A small network was shown many inputs. Here are its activations along a few directions, one row for each input.
In each table, some parts of the input vary, and every possible input appears once, in random order.
A made-up example of a description, with smaller parts first: ring(8) and (point or line(9) or (values(2) and line(6))).
Shared parts are said once, and a part with two or three values counts as separate values.

Other details of the inputs vary at random and push rows far along two fixed directions, the same in every table; ignore that.
These rows show it; all are for the same input, with only those details redrawn:
30 3 -43 7 4 5 -20 6 -9 -7 -21 12 -53 -37
1 -27 -11 4 17 5 -42 11 -13 3 -34 -25 -35 -49
53 28 -59 9 0 13 4 -6 0 -12 2 43 -50 -14
45 16 -52 6 2 13 0 -7 -2 -8 -2 37 -42 -13
1 -28 -11 6 15 7 -42 11 -15 2 -35 -28 -38 -47
8 0 11 7 26 48 26 -29 12 17 53 44 58 68
-10 -25 17 5 29 33 -12 -12 0 16 15 0 31 18
48 22 -54 7 0 12 0 -4 -4 -11 -2 37 -49 -16

Rows:
r1: -24 1 27 -18 13 9 35 -32 -12 9 63 7 94 60
r2: -59 -11 70 -5 9 15 11 -23 18 3 -18 -34 69 19
r3: -73 -40 96 -6 24 -7 -31 34 6 26 -42 -63 54 3
r4: -26 -20 35 -10 -45 -32 -14 17 18 7 -32 -61 0 -41
r5: 12 -15 -30 -11 -32 -64 -25 18 -26 -2 -11 -44 -60 -61
r6: 53 13 -56 1 2 -6 7 4 -16 -18 22 30 -51 -26
r7: 23 10 -17 10 -7 -7 65 -34 8 -4 76 38 26 71
r8: -53 -13 87 4 -6 9 41 -34 38 31 40 -13 95 78
r9: 45 56 -1 -15 -33 32 59 -11 36 8 54 75 43 39
r10: -16 -30 -13 14 -8 -28 -24 -2 -5 -2 -36 -47 -43 -31
r11: 32 59 -33 -14 -48 -9 32 -1 13 -33 -25 18 -25 -30
r12: 43 41 -64 15 5 -13 11 20 -3 -22 -13 47 -51 8
r13: 3 -7 0 6 -5 7 -32 -2 3 0 -28 -2 -26 -35
r14: -44 -14 27 6 32 30 18 -39 4 0 9 -12 73 54
r15: -11 -34 8 6 21 13 -38 7 -14 11 -25 -28 -12 -30
r16: 41 58 -30 -10 -38 -20 19 40 16 -17 -16 34 -31 -18
r17: -4 -13 -8 -13 7 -47 -36 49 -35 5 -12 -29 -22 -40
r18: -3 62 -3 -24 -19 21 56 12 17 4 84 78 -8 98
r19: -46 -50 36 4 42 -20 -33 38 -25 5 -10 -57 18 -10
r20: 5 6 29 -5 -9 10 -2 2 12 9 -16 0 -5 -19
r21: 18 7 -51 -3 1 -21 6 -5 -24 -41 -17 -11 -48 -37
r22: -3 3 -9 18 -32 -23 1 -20 15 -7 -15 -1 -28 0
r23: -67 -37 43 5 6 -2 -45 -9 -8 -9 -69 -72 12 -39
r24: 46 24 -16 -16 -2 13 37 -14 -8 15 85 64 39 48
r25: -71 -45 75 9 29 4 -34 15 2 21 -27 -38 64 30
Question: What do these inputs look like to the network?
Answer: point or (values(4) and line(6))
Question: Which other rows does r21 become when the values(4) part takes its other values? List them by row number.
Answer: r6, r7, r19
Question: A walk changes only the line(6) part. It starts at r17 and steps to r19. List the rest of the walk in order.
Answer: r12, r25, r3, r16
Question: Which other rows does r5 become when the line(6) part takes its other values? List them by row number.
Answer: r4, r7, r8, r10, r22

Rows:
r26: 40 19 -50 13 21 17 54 -44 -3 -4 86 75 26 84
r27: -87 -43 84 -13 1 -15 -56 49 -3 19 -72 -93 20 -46
r28: -60 -34 88 3 22 36 -6 -16 24 32 2 -25 86 40
r29: -34 -35 27 1 19 22 -11 -23 -5 2 -3 -34 40 7
r30: 13 41 -1 6 -10 2 78 -48 25 -3 85 60 68 103
r31: 56 17 -66 -9 -25 -31 -5 34 -21 -17 6 22 -88 -48
r32: -30 -2 44 -4 -16 4 24 -21 24 1 -17 -21 55 14
r33: -75 -65 67 -6 8 -9 -53 0 -8 11 -68 -98 25 -55
r34: 75 34 -81 17 14 20 -4 -11 0 -14 -15 60 -76 -32
r35: -30 -62 16 12 43 17 -50 -10 -21 8 -30 -53 14 -41
r36: 14 -11 -49 7 -5 -46 -25 14 -31 -23 -35 -40 -87 -69
r37: 67 79 -83 6 -67 -31 12 11 23 -39 -63 42 -120 -62
r38: -37 -35 52 -21 -9 -24 -37 34 -16 21 -9 -61 13 -37
r39: -2 -21 32 -5 42 44 28 -15 -11 40 104 42 107 101
r40: 34 64 1 -14 -41 -6 74 -2 30 3 74 64 42 72
r41: 37 49 -44 -7 -25 -13 -1 23 -2 -19 -27 37 -62 -25
r42: -41 -45 29 -2 31 -5 -66 44 -22 6 -55 -66 -29 -59
r43: 71 79 -89 -1 -73 -53 60 -8 13 -45 5 60 -83 -5
r44: -13 -13 35 7 63 63 23 -16 6 28 75 55 104 110
r45: 2 -17 -10 11 7 7 -40 7 -3 -7 -44 -26 -54 -51
Question: What do these inputs look like to the network?
Answer: line(4) and ring(5)
Question: The inputs of r37 and r28 match in every part but the line(4) part. If r40 is changed in the same way as r37 into r28, which row does it become?
Answer: r38
Question: Which other rows does r42 become when the line(4) part takes its other values? List them by row number.
Answer: r27, r41, r44
Question: A walk changes only the line(4) part. It starts at r43 and steps to r30. List the rest of the walk in order.
Answer: r36, r26

Rows:
r46: 66 63 -44 -1 -8 49 17 8 27 -10 8 91 -27 -5
r47: 79 36 -80 17 17 -9 5 7 -20 -3 33 77 -48 15
r48: 30 23 0 17 -20 -7 14 -35 24 7 -25 18 8 -7
r49: 31 -10 -6 23 29 -1 -27 22 -3 23 10 34 -17 10
r50: 46 -18 -34 24 -8 -41 -25 -6 -5 5 -14 -3 -64 -50
r51: 14 3 3 11 11 9 -33 22 -1 9 -31 28 6 -20
r52: 12 -14 -7 16 5 -19 16 -23 0 -17 1 -11 -38 -9
r53: -18 -1 44 -16 -8 -17 7 10 -5 19 36 5 87 38
r54: -38 -61 42 -17 6 23 -42 -13 -11 7 -33 -76 30 -61
r55: -52 -26 41 16 22 34 -24 9 14 5 -33 -12 48 26
r56: -16 -34 26 -11 22 45 13 -40 -4 18 45 -19 69 15
r57: 34 -8 -17 2 -26 -71 -37 51 -12 13 -14 -19 -73 -57
r58: 14 24 8 -9 8 46 -9 17 30 14 -30 32 -23 -16
r59: 10 -6 -27 6 17 -11 37 -39 -19 -23 26 0 -12 8
r60: -45 -56 50 2 58 15 -56 17 -35 33 1 -38 68 4
r61: 71 9 -49 8 -20 11 17 -22 17 -4 25 35 -67 -27
r62: -14 5 37 -27 -35 -3 -22 45 21 15 -51 -43 -31 -64
r63: -52 -55 52 29 48 32 -17 7 14 29 14 -15 44 67
r64: -29 26 53 3 35 39 35 -12 27 2 -3 32 53 67
r65: -69 -37 74 0 43 28 -27 15 -3 1 -39 -37 56 3
r66: -52 -75 7 18 18 -15 -27 -25 -15 3 -20 -81 2 -14
r67: -10 20 7 26 -20 16 42 -57 46 -3 -7 9 34 49
r68: 34 12 -32 19 -26 -26 -21 -14 1 -11 -45 2 -35 -68
r69: -27 20 1 -17 -5 28 -42 -10 -11 9 6 33 -55 25
r70: 12 2 0 14 35 5 1 16 -4 -9 2 20 -33 16
r71: 34 48 -12 -5 -46 -45 9 29 17 3 -33 22 -37 -26
r72: 8 25 17 -33 -24 26 30 12 6 9 50 23 52 26
r73: 43 18 -31 6 -10 -9 19 -45 -1 -7 16 36 30 5
r74: -31 -6 21 -26 8 -30 13 16 -26 -10 19 -34 24 5
r75: 6 18 17 -14 1 -10 37 -6 -7 25 86 40 90 76
r76: 11 -2 0 0 -25 8 -24 -8 21 1 -66 -38 -55 -83
r77: -16 -21 40 -25 7 19 21 16 0 34 78 -10 54 35
r78: 45 55 -82 12 -4 15 21 -6 9 -34 -7 69 -32 28
r79: -21 -2 60 -6 -16 -10 7 14 14 26 19 7 85 30
r80: -55 -72 48 35 19 4 -13 -35 16 21 9 -60 41 38
r81: -7 14 37 -22 -27 22 10 24 26 15 18 4 35 -8
r82: -9 19 -15 -8 -12 -6 44 -4 1 -3 57 20 46 72
r83: 13 10 -37 -16 -11 -60 9 34 -29 -27 -1 -19 -71 -38
r84: -39 9 0 -38 -58 -41 -62 23 -25 1 -27 -35 -107 -54
r85: -48 -93 47 11 38 -21 -49 -15 -27 34 -2 -83 46 -24
r86: -45 3 56 -23 7 -9 29 3 -6 -1 28 -19 80 43
r87: -15 4 27 10 -3 13 32 -43 9 -24 -10 -3 39 9
r88: 44 73 -62 17 -16 19 40 -10 44 -24 -21 83 -46 41
r89: -62 -23 48 -9 -8 -8 0 11 3 7 3 -48 71 35
r90: -11 -7 -24 -6 20 -16 -48 36 -37 -36 -84 -39 -63 -81
r91: -6 48 12 2 -36 3 62 -8 49 4 20 38 36 80
r92: 19 -8 22 6 31 54 2 11 17 30 45 41 13 38
r93: 45 51 -72 -2 25 6 25 0 -26 -38 13 62 -39 10
r94: -2 -5 14 -7 -9 -49 10 34 -3 -8 7 -18 -40 -9
r95: 10 -8 -11 2 18 -3 -51 26 -25 1 -40 0 -5 -40
r96: 3 1 -59 11 16 -5 -34 23 -25 -24 -40 -14 -58 -32
r97: -62 -39 24 -16 -30 -9 -71 -34 -26 6 -42 -63 -69 -50
r98: -70 -30 61 0 -20 -10 -18 24 16 8 -31 -57 50 5
r99: -11 -50 -9 4 12 -38 -59 -5 -40 4 -40 -66 -16 -77
r100: -28 -7 28 8 -7 -18 -8 -18 7 -16 -79 -58 -29 -55
r101: 37 40 -35 15 -32 -18 67 -1 34 -2 66 66 -12 81
r102: 14 2 -8 -16 15 48 -26 18 -6 1 -14 11 -1 -26
r103: -14 -3 9 -4 10 -1 18 -40 -8 -27 -8 -22 35 -1
r104: 5 -3 48 -11 -5 30 45 10 27 39 93 29 57 74
r105: 48 43 -78 0 -31 -34 55 4 2 -21 54 44 -42 44
r106: 34 33 -24 -31 -23 11 33 17 -11 3 56 30 3 7
r107: -33 -14 27 28 -7 20 12 -46 30 -2 -8 -14 59 29
r108: 27 -13 -42 -5 22 18 -38 37 -25 2 -8 -4 -67 -53
r109: -11 6 2 15 0 33 58 -75 25 -5 53 29 100 97
r110: 57 61 -33 13 -5 9 13 4 21 1 -20 80 -25 12
r111: 5 34 -9 -13 -34 -44 4 36 -4 -32 -47 -12 -49 -56
r112: -31 -53 -21 11 2 -22 -38 -17 -25 -15 -51 -80 -26 -56
r113: 32 14 -78 20 16 -1 3 7 -14 -20 3 34 -60 19
r114: 3 -17 -42 4 34 -23 -36 35 -44 -28 -46 -31 -88 -62
r115: 20 -33 -23 -3 6 17 1 -22 -10 6 23 -16 -20 -30
r116: 45 10 -50 -11 -21 -66 -6 34 -23 4 20 7 -54 -31
r117: 33 34 -48 -1 6 4 58 -55 -15 -37 39 41 8 29
r118: -66 -73 61 -18 59 45 -73 34 -33 32 -18 -80 43 -39
r119: -6 -9 45 2 -5 58 25 -43 31 17 30 13 76 20
r120: 26 75 -16 -13 -41 -33 48 14 21 -27 -23 29 -47 -5
Question: The inputs of r120 and r100 match in every part but one. If r77 is changed in the same way as r120 into r100, which row does it become?
Answer: r115
Question: The inputs of r117 and r93 match in every part but one. If r50 is changed in the same way as r117 into r93, which row does it become?
Answer: r49
Question: What do these inputs look like to the network?
Answer: values(3) and (point or (values(4) and line(6)))
Question: Which other rows does r112 become when the line(6) part takes its other values? List them by row number.
Answer: r66, r67, r80, r107, r109
Question: Which other rows does r98 become when the values(4) part takes its other values? List them by row number.
Answer: r79, r81, r111
Question: Which other rows does r102 become when the values(3) part takes its other values? List them by row number.
Answer: r54, r72
Question: Which other rows does r62 become when the values(4) part takes its other values? List them by row number.
Answer: r71, r91, r120
Question: Which other rows does r113 become when the values(3) part takes its other values? List them by row number.
Answer: r66, r105
